These are the activations of a small neural network, seen along a few directions. Each row is one input.
In each table, some parts of the input vary, and every possible input appears once, in random order.
Descriptions start from the smaller parts, as in this example, which fits no table here: one of 3 separate values, together with either a single point or one of 9 places around a ring or (one of 4 places along a line, together with one of 5 places around a ring).
Shared parts are said once, and a part with two or three values counts as separate values.

Other details of the inputs vary at random and push rows far along three fixed directions, the same in every table; ignore that.

Rows:
r1: [ 1.52 -0.39  0.57  0.01  1.14  1.23  0.68 -0.19 -0.69  1.53  1.81]
r2: [ 0.82  0.96  0.03 -0.69 -0.08 -0.26  1.12 -0.26 -1.55  0.55  1.43]
r3: [ 0.76 -2.62  2.78 -4.68 -1.93 -3.10 -2.70 -3.43  3.82 -0.62 -5.66]
r4: [ 0.43 -0.31 -0.38 -0.50 -0.67  0.47  1.11  0.64 -0.40 -0.57  2.62]
r5: [-2.64  7.06  5.00  2.29  2.24 -1.99 -3.43  4.85 -3.04 -1.37 -4.78]
r6: [ 1.21  0.77 -0.73 -0.73 -0.20  0.22  1.36 -0.12 -1.22  0.14  1.48]
r7: [-0.37  0.02  0.25 -0.83 -0.41  0.54  1.60  0.10 -0.25  0.52  3.27]
r8: [-0.32 -0.08  0.13 -0.49 -0.31  0.33  1.60 -0.25 -0.64 -0.04  2.97]
r9: [ 0.72 -0.34 -0.86  0.25  0.42 -1.30  0.57  0.45  0.16  0.04  1.07]
r10: [ 1.21 -2.69  5.21 -5.60 -0.09 -5.77  0.98 -1.95  3.46  1.03 -1.54]
r11: [-0.56 -0.49 -0.61 -1.09  0.39  0.99  1.18  1.06 -0.70  0.75  0.35]
r12: [ 0.77  0.64 -0.21 -1.31 -0.24  0.14  1.59 -0.21 -0.99  1.31  1.97]
r13: [ 0.05  0.05 -0.08  0.41 -0.77  0.33  2.19  0.18 -0.56  1.10  1.95]
r14: [ 0.55  0.30 -0.01  0.58 -0.63 -0.02  1.76  0.31 -0.62 -0.07  1.06]
r15: [-1.13 -1.56 -4.46  1.62 -0.46  2.87 -2.34 -0.37  0.15 -1.53 -2.94]
r16: [ 0.07 -3.34  2.08 -2.63 -2.43 -2.37 -1.95 -3.10  4.20 -0.80 -5.42]
r17: [ 0.48 -0.27  1.72  0.11  1.19  1.17  0.44  0.33  0.25  0.53  2.48]
r18: [-1.18 -1.95 -3.36  2.42  0.84  3.86 -2.95 -0.98  0.70 -0.37 -2.61]
r19: [ 1.42  0.48 -0.73 -0.73 -0.50  0.10  0.91  0.44 -1.16  0.27  1.36]
r20: [ 0.37  0.43 -0.50  0.43  0.76 -1.19  0.79  0.21  0.03 -0.08  0.95]
r21: [-0.98 -1.01 -3.81  3.33 -1.67  2.14 -2.09 -1.76  0.68 -1.38 -2.23]
r22: [ 0.56 -0.38  0.70  0.80  2.03 -0.59  0.14  0.04  0.29  1.27  1.38]
r23: [-1.48 -0.72 -3.98  1.96 -1.56  2.75 -3.09 -0.94  1.53 -1.90 -1.33]
r24: [-0.02  0.10 -0.46  0.05  0.77 -1.06  1.28 -0.04  0.21  1.05  1.90]
r25: [-1.12 -0.66 -3.97  2.25 -1.24  2.55 -2.65 -1.47  1.14 -2.57 -1.52]
r26: [ 0.90 -0.03  0.10  0.42 -0.91 -0.22  1.66  0.95 -0.69  0.14  1.27]
r27: [ 0.80 -0.59  1.40  1.05  0.69  0.59  0.99  0.21 -0.36  1.27  1.50]
r28: [-0.76 -0.23  0.22 -1.26  0.67  0.60  1.50  0.73 -0.95  1.05  0.58]
r29: [-2.12  6.54  3.98  2.12  2.08 -1.43 -3.07  4.75 -2.56 -1.76 -4.70]
r30: [ 0.02  0.31 -0.03  0.46  0.88 -1.58  0.84 -0.18 -0.21  0.51  1.34]
Description of these inputs: one of 5 separate values, together with either a single point or one of 5 places around a ring.
Changing only the choice among 5 separate values turns r17 into r27. The same change can be made to r7. Which row results?
Answer: r13
Which other rows agree with r28 in the choice among 5 separate values? List them by row number.
Answer: r5, r11, r15, r18, r29
Which other rows agree with r20 in the choice among 5 separate values? List them by row number.
Answer: r9, r10, r22, r24, r30
Change only the place on the ring of 5 in r16. List by row number the other rows that result.
Answer: r13, r14, r21, r26
